A small network was shown many inputs. Here are its activations along a few directions, one row for each input.
In each table, some parts of the input vary, and every possible input appears once, in random order.
Descriptions start from the smaller parts, as in this example, which fits no table here: one of 8 places around a ring, together with either a single point or one of 11 places along a line or (one of 2 separate values, together with one of 6 places along a line).
Shared parts are said once, and a part with two or three values counts as separate values.

Other details of the inputs shift rows strongly along two fixed directions, in all tables alike. That doesn't count.
These rows show it; all are for the same input, with only those details redrawn:
[ 28  -5   7   6  26   9 -28  -1  17 -11  23  21  -5  14   4 -16]
[-26   1 -18 -15 -40  -5  22   3 -14   9 -40 -12  -1 -25   1   0]
[ 15   5  31  -8   0  29  11  -4  -7  -7  14  -4   0  29 -14 -28]
[ -3  -2  -8  -6 -11   0   0   2   0   1 -12   3  -3  -9   4  -6]
[  5   2  12  -7  -8  15   8  -2  -6  -3  -1  -2  -1  11  -7 -17]
[ 23  -5   0   5  19   5 -25   1  14  -8  15  18  -5   8   5 -12]
[ 55  -2  38  11  52  30 -37  -5  23 -22  58  28  -6  47  -5 -33]
[-19   8  14 -20 -40  19  40  -2 -26   6 -25 -23   2   3 -15 -16]

Table:
R1: [-23  14  21  -8 -21  15  56  -7 -26  15  -9 -29  11  -3 -15  16]
R2: [  0   1 -26  10  23 -23 -20   1  10   5   8  11  -3 -20  20  35]
R3: [ 10   9  31   6  19  16  17  -5  -4   2  27 -10   2  13 -12   9]
R4: [ -4  -2  12  -7 -20  19  24  -3  -6   5 -15  -4   5  -3 -10 -15]
R5: [-25  16  17 -10 -21   7  48  -3 -29  14 -10 -35   3  -4 -14  18]
R6: [  7  -4   7  -1  -5  12   2   0   4   0  -4   6  -1  -4  -4 -14]
R7: [ 29  -3  19   6  24  17 -20  -1  13 -10  25  15  -6  17  -4 -20]
R8: [ 16 -10  -9   7  17   0 -25  -1  19  -5   7  26  -1  -4  11  -8]
R9: [ -9   2   0 -11 -22   7  14   0 -10   2 -18  -7  -2  -5  -4 -10]
R10: [-21 -28 -81  23   5 -85 -76  18  34  -9 -25  21   0 -29  30  25]
R11: [-41  13 -17 -11 -34 -15  39   1 -25  19 -33 -29   2 -31   2  36]
R12: [-11  -5 -10  22  27 -48 -32   7   6 -10  26 -15   8  28  -1  24]
R13: [ 14   2  20  -6   1  23   5  -4  -3  -6  10   3   1  23  -8 -24]
R14: [-19  -6 -60  13  10 -48 -24   5  16  14 -19  16  -1 -56  34  56]
- What is each input in this table made of? => one of 2 separate values, together with either a single point or one of 6 places around a ring
- Changing only the choice among 2 separate values turns R2 into R13. The same change can be made to R5. Which row results? => R7
- Change only the choice among 2 separate values in R10. List by row number the other rows that result. => R12
- Change only the choice among 2 separate values in R4. List by row number the other rows that result. => R1
